Each row below holds a small network's activations on one input, seen along a few directions.
In each table, some parts of the input vary, and every possible input appears once, in random order.
A made-up example of a description, with smaller parts first: values(2) and (point or ring(11) or (line(4) and ring(5))).
Shared parts are said once, and a part with two or three values counts as separate values.
In the rows, zero is written as 128.

Other details of the inputs shift rows strongly along three fixed directions, in all tables alike. That doesn't count.

Rows:
R1: [104 126 121 105 133 132 138 111 130 127 134 123 142 140]
R2: [119 135 127 115 123 135 134 116 129 118 133 133 152 146]
R3: [147 125 125 138 126 115 131 148 127 140 108 118 119 104]
R4: [164 191 204 110 126 151 111 134 222  78 151 124 121 135]
R5: [157 122 127 127 135 120 122 147 119 146 113 112 110 119]
R6: [108 123 113 109 139 131 137 113 119 131 151 139 134 147]
R7: [121 136 127 119 119 138 130 120 136 109 131 136 153 141]
R8: [114 128 115 122 129 130 140 116 126 124 150 148 138 144]
R9: [109 132 141 133 112 120 130 138 115 123 121 152 106 118]
R10: [157 123 124 140 128 121 128 150 122 143 112 123 114 118]
R11: [114 130 122 102 131 133 131 110 120 128 132 122 148 148]
R12: [117 132 148 113 119 121 121 128 103 131 113 135 102 141]
R13: [145 124 120 146 124 119 132 154 129 138 122 130 112  98]
R14: [142 123 125 134 127 117 127 150 129 144 107 109 117 107]
R15: [115 131 128 123 124 136 128 107 122 117 131 131 152 146]
R16: [119 139 138 126 111 119 131 146 121 120 122 157 101 129]
R17: [120 133 143 130 109 125 123 135 113 120 110 148 107 134]
R18: [139 121 131 141 145 123 127 144 124 144 120 111 101 106]
R19: [108 133 144 125 113 115 130 130 111 127 108 140 114 124]
R20: [123 129 123 122 120 139 132 119 135 113 138 144 144 144]
R21: [151 119 129 143 128 122 115 143 118 142 110 113 112 119]
R22: [109 125 115 116 130 130 134 118 125 128 150 141 138 146]
R23: [150 110 103 148 141 136 127 116 127 137 135 115 149 127]
R24: [103 124 127 121 125 132 129 108 130 121 132 124 146 138]
R25: [116 137 143 127 108 124 122 135 110 120 103 142 117 130]
R26: [108 133 145 130 118 118 134 135 112 129 124 148 103 123]
R27: [110 128 127 118 124 135 123 107 120 122 130 123 151 148]
R28: [102 132 147 126 119 120 130 137 114 132 122 140 100 127]
R29: [144 113  97 132 140 133 127 123 128 144 129 104 160 126]
R30: [113 129 131 129 119 133 127 113 138 105 132 135 149 129]
R31: [147 126 124 143 130 117 136 152 128 143 124 125 109 102]
R32: [140 121 130 136 137 119 123 139 123 142 104 102 110 108]
R33: [146 112  99 152 146 131 129 119 130 134 145 122 143 122]
R34: [110 133 143 125 118 117 123 136 109 129 122 146  98 136]
R35: [116 124 122 112 125 135 130 116 125 127 140 134 144 151]
R36: [147 119 107 141 132 131 130 128 148 122 132 116 156 110]
R37: [184 163 171 140 145 150 104 130 207 106 144 103 131 112]
R38: [104 127 123 117 130 134 140 120 134 127 151 135 137 137]
R39: [106 137 146 109 127 121 138 142 119 134 125 138  95 128]
R40: [140 107  97 140 156 131 126 115 123 142 146 112 140 125]
R41: [146 112  99 156 140 134 126 122 135 126 142 126 144 118]
R42: [143 112 102 132 146 134 122 110 120 142 127  97 154 127]
Description of these inputs: values(2) and (point or (line(4) and ring(5))).
Changing only the values(2) part turns R2 into R15. The same change can be made to R1. Which row results? -> R32
Changing only the values(2) part turns R19 into R3. The same change can be made to R40. Which row results? -> R6
Change only the ring(5) part in R35. List by row number the other rows that result. -> R14, R22, R29, R38

Rows:
R43: [165 129 140 132 125 115 102 151 111 125  98 111  83 144]
R44: [136  93  64 148 146 137 147 124 138 150 170 108 194 123]
R45: [100 102  93 145 136 119 123 108  55 167  96 129 122 121]
R46: [151 126 150 127 131 110  98 162 110 128 106  93  87 140]
R47: [ 96  87  71 129 121  98 137 145  76 159 120 135 127 121]
R48: [118 100  75 161 145 144 138  95 111 127 140 119 177 113]
R49: [139 139 148 125 120 131 109 148 135 148  90 115 100  96]
R50: [167 142 143 147 138 142 111 115 172 110 139  96 152 102]
R51: [181 129 121 154 139 141 133 145 168  83 144 117 145 121]
R52: [122  92  77 149 146 140 104  84 112 139 139  99 170 137]
R53: [145  86  70 139 170 146 138 105 115 137 164  89 184 130]
R54: [164 144 141 129 149 152  95 118 179 122 123  84 148 119]
R55: [142 129 163 139 145 116 118 140 110 128  92  94  90 119]
R56: [ 90  85  88 134 127 105 140 121  73 163 103 121 118 115]
R57: [ 96 148 174 105  96 117 101 119 104  97 109 168  96 172]
R58: [124 149 160 104 124 154 131 103 147  63 158 144 141 174]
R59: [143 132 165 140 130 119 117 147 122 153  99  96  95 126]
R60: [ 86  84  79 138 127  99 144 126  83 161 106 131 124 112]
R61: [ 93  97  97 138 123 114 155 126  78 185 109 129 126 115]
R62: [162 136 151 149 130 117 107 145 107 123  94 132  98 123]
R63: [150 129 155 131 119 122 122 172 118 147 117 110  98 123]
R64: [106 167 167  86 118 134 139 112 159  79 165 133 152 157]
R65: [ 87 157 166  85 118 141 140 111 186  87 142 134 147 143]
R66: [158 144 133 138 134 151 114 129 186 112 128  97 152 101]
R67: [ 89 141 158 124 142 144 131 111 182  71 229 178  92 154]
R68: [153 143 127 119 116 120 132 170 141 139  97 136  99 108]
R69: [162 135 141 143 107 123 134 167 123 137 109 134  97 122]
R70: [132 128 136 160 105 111 109 162 131 110  98 128  99 100]
R71: [ 85 135 163 106 120 151 138  91 147 105 161 129 156 166]
R72: [121 113  87 126 134 105 129 106  68 191 104 149 134 125]
R73: [154 101  68 144 153 137 133  87 129 158 155 123 193 115]
R74: [ 89 145 168 112  84 117 119 133 111  87 113 183 100 153]
R75: [159 146 144 142 113 108 127 153 126 134 103 145 108  98]
R76: [167 142 144 122 123 114 127 150 120 141 106 126  93 115]
R77: [ 98 151 131 111 110 132 143  98 152  95 159 177 171 148]
R78: [139 138 149 161 104 125 122 157 127 136 103 126 105 102]
R79: [ 94 119 104 103 117 145 138  86 127  88 166 152 165 180]
R80: [102  91  81 150 130 112 157 131  97 182 117 127 141 106]
R81: [143  97  65 143 150 143 151 105 109 129 147 125 169 133]
R82: [158 145 132 115 119 125 130 162 133 142  95 126  95 113]
R83: [ 68 126 161  96 115 114 117 106  92 120 110 132  98 168]
R84: [123 106  60 140 145 146 136 104 154 152 140 115 190 102]
R85: [143 134 162 124 132 110 128 140 127 145 100 103  97  97]
R86: [173 118 138 136 144 138 103 142 165  93 154  78 141 133]
R87: [174 129 127 167 136 139 125 141 170  83 140 132 154 110]
R88: [137  84  72 147 139 138 117  97 116 137 147 129 173 131]
R89: [128 144 136 131 158 122 136 162 161 163 159 164  43  88]
R90: [ 67 149 164 110  94 129 118 109  92 135 113 159 111 164]
R91: [115  91  70 156 134 138 122  97 118 129 142 114 173 120]
R92: [ 65 130 125  78 130 149 150  79 147 121 148 133 169 153]
R93: [119 107  65 149 187 131 158  95 148 171 221 157 132 104]
R94: [146 139 164 122 141 107 119 135 123 151  94  94  96 112]
R95: [114 162 163  90 116 155 118 101 172  93 147 154 152 158]
R96: [144 141 141 107 125 118 127 172 133 145 101 108 100 107]
R97: [ 91 139 103  95 118 136 157  87 136 105 168 168 175 162]
R98: [160 127 143 155 153 140 133 125 166  87 137  84 146 110]
R99: [ 47 143 123 105  95 113 150 103  96 133 122 183 134 132]
R100: [109 104  90 106 137 107 144 127  68 188 119 125 128 118]
R101: [103  88  77 150 145 110 158 125  85 159 110 125 137 100]
R102: [141 131 153 155 122 126 112 146 111 118  97 120  97  99]
R103: [ 45 125 140  65 116 130 145  98  96 157 110 151 119 149]
R104: [165 131 146 137 111 127 125 161 120 144 111 129  93 127]
R105: [114 156 139  86 132 140 132  80 134 106 155 140 155 185]
R106: [163 121 150 149 158 144 123 120 163  94 139  79 143 114]
R107: [172 122 124 163 126 134 109 143 179  83 141 126 151 117]
R108: [107 129 121 111 111 139 132 109 151  73 162 155 154 170]
R109: [129  99  79 137 140 139 146 120 121 153 162 108 179 134]
R110: [ 80 155 177  94 102 118 141 144  97  88 121 157  95 156]
R111: [156 132 144 156 118 119 126 157 114 113  99 146 103 105]
R112: [159 147 145 121 130 121 103 147 130 154  87 127 102 120]
R113: [148 149 155 137 127 113 104 134 120 144  93 110 102 106]
R114: [192 137 135 146 142 149 113 130 165 120 144  94 143 151]
R115: [134 134 145 163 144 120 140 169 147 157 174 168  47 100]
R116: [ 94 121 120 116 128 153 135  74 121  92 163 165 178 164]
R117: [116  98  80 100 145 125 136 134  90 195 114 111 134 118]
R118: [ 87 149 144  69 106 132 136 120 105 138 111 166 103 161]
R119: [118 102  89 142 122 118 127 117  69 193 108 151 133 138]
R120: [ 88 154 170 120  77 121 137 145 124 108 121 198 110 149]
R121: [140 140 135 111 121 112 129 179 141 141 103 118 104 100]
R122: [112 113  94 105 146 103 135 123  63 193 110 116 124 134]
R123: [133  81  67 133 132 120 129 123  75 166 117 127 124 132]
R124: [159 131 152 151 106 124 116 157 124 144 107 143 104 115]
R125: [149 142 149  99 142 121 109 162 126 157  95  94  95 129]
R126: [140 123 148 150 110 120  96 148 120 119  98 115  93 106]
R127: [187 147 129 116 156 150 109 126 175 125 129  89 140 142]
R128: [192 135 131 146 158 146 114 123 152  96 137  92 138 146]
R129: [ 65 147 160  89 107 109 153 108 103 128 115 153 112 136]
R130: [ 97 153 136  94 114 150 134  97 157 102 147 165 164 155]
R131: [188 144 126 136 138 135 133 131 169 106 145 107 147 119]
R132: [148 143 132 133 113 118 125 167 145 140  95 149 109  98]
R133: [ 56 144 147 121  94 121 141 123  95  98 111 182 112 136]
R134: [134 137 143 164 102 119 126 166 136 133 104 135 108  98]
R135: [139 134 158 107 142 123 113 143 135 159  84  91  93 115]
R136: [ 95 141 151 124 109 160 123  91 150 100 162 139 165 157]
R137: [145 125 142 134 116 107 115 172 118 116 111 108  93 119]
R138: [127  94  75 157 118 123 143 129  86 183 118 153 147 113]
R139: [ 99 169 167 111 108 142 129  94 164  75 152 143 156 141]
R140: [178 134 145 139 151 145 109 141 164 122 152  75 149 147]
R141: [155 131 131 171 179 144 138 135 183 100 213 142  96 105]
R142: [ 84 140 140 106  85 123 150 138 105 124 126 187 111 160]
R143: [178 133 141 139 165 142 110 133 152  97 145  72 144 142]
R144: [157 139 138 141 143 123 138 128 187 107 140  95 152  97]
R145: [ 73 137 186  95 100 117 120 122 110  97 112 141  86 154]
R146: [169 144 129 133 140 123 132 147 179 104 153  98 155 106]
R147: [137  90  58 148 160 134 149 118 127 128 164 105 190 119]
Describe the family of inputs behind these rows. -> line(5) and (point or (line(4) and ring(5)))
Changing only the line(5) part turns R69 into R82. The same change can be made to R119. Which row results? -> R112
Changing only the line(5) part turns R136 into R126. The same change can be made to R124. Which row results? -> R88
Changing only the line(5) part turns R103 into R71. The same change can be made to R121. Which row results? -> R44
Change only the line(4) part in R94. List by row number the other rows that result. -> R85, R129, R144
Start at R60 and move only the line(5) part, one step at a time. The first step leads to R101. Which rows follow, in order? -> R80, R144, R65

Rows:
R148: [ 80 106  86 117 120 126 145 104  76 156 128 163 147 148]
R149: [134 108  99 141 129 106 130 151  80 188 102 133  97 109]
R150: [142 140 157 146 114 115 114 151 127 111 104 128 101 114]
R151: [103 144 148 117 119 140 136 111 147 100 141 140 144 139]
R152: [131 113  95 140 115 103 135 148  79 178  82 138 113  94]
R153: [115 152 147  98 131 138 136 112 153 113 148 142 136 146]
R154: [146 148 185 106 122 120 100 139 126 115  71  73 104 143]
R155: [155 141 156 135 122 120 118 156 132 125 120 128  90 126]
R156: [108 107  95 124 116 105 139 151  77 179  95 144 102 111]
R157: [159  96  73 155 164 149 130 108 169 129 168  84 190 111]
R158: [111 132 143 128 118 134 125 107 134  88 143 142 142 148]
R159: [102 140 150 112 125 140 126 110 150 110 152 136 133 147]
R160: [ 83 110  87 106 133 124 147 100  76 162 139 162 128 151]
R161: [153 137 151 134 119 116 123 163 133 112 116 127  94 122]
R162: [112 143 146 108 121 141 126 114 151 113 149 140 137 153]
R163: [ 71 111  89 117 117 121 148  93  84 153 123 156 154 131]
R164: [120 135 138 123 115 134 124 111 133  92 140 148 146 153]
R165: [230 115 123 146 158 136  89 147 145 146  86  23 155 106]
R166: [153 149 154 128 130 120 119 155 136 129 118 128  90 121]
R167: [114 141 140 112 121 135 131 121 144  98 150 140 142 153]
R168: [109 137 148 119 128 138 128 110 138 103 158 137 128 152]
R169: [110 132 144 127 122 140 131 112 134  92 147 141 136 149]
R170: [111 148 143 104 118 135 139 120 153 101 146 140 146 144]
R171: [149 142 151 136 107 121 113 153 135 118  99 132 108 115]
R172: [190  96  81 168 173 129 121 143 146 172 129  78 133  77]
R173: [ 81 103  87 124 126 134 143  98  95 151 133 147 153 136]
R174: [151 142 153 141 111 117 113 154 128 114 103 133 107 120]
R175: [159  96  74 159 166 145 131 109 158 127 170  87 187 115]
R176: [ 84 109  91 114 144 128 143  96  93 158 148 145 140 140]
R177: [108 133 142 119 125 135 133 117 139  90 155 136 134 148]
R178: [105 107 106 135 127 105 134 141  70 184 105 140  93 113]
R179: [139 144 165 130 124 118 124 153 143 131 115 122  95 109]
R180: [113 147 143 102 129 141 128 112 151 113 149 142 132 151]
R181: [174 106  73 156 158 153 136 108 165 135 156  94 199 111]
R182: [155 137 154 142 116 122 120 157 129 113 109 134  97 124]
R183: [104 146 151 102 135 137 136 108 153 110 151 138 134 140]
R184: [162 106  89 161 151 147 120 106 164 119 151  93 185 111]
R185: [150 148 159 126 120 120 125 156 144 134 113 126  99 114]
R186: [113 141 140 115 114 144 128 116 146 103 139 145 145 150]
R187: [109 106 102 130 135 106 139 138  67 178 108 143  85 112]
R188: [136 143 159 129 119 114 129 160 142 119 110 122  98 105]
R189: [141 140 159 145 118 121 119 155 130 114 109 127  96 116]
Describe the family of inputs behind these rows. -> values(2) and (point or (line(4) and line(5)))
Changing only the values(2) part turns R174 into R150. The same change can be made to R170. Which row results? -> R188
Changing only the values(2) part turns R177 into R161. The same change can be made to R159. Which row results? -> R162
Change only the line(4) part in R149. List by row number the other rows that result. -> R155, R162, R185
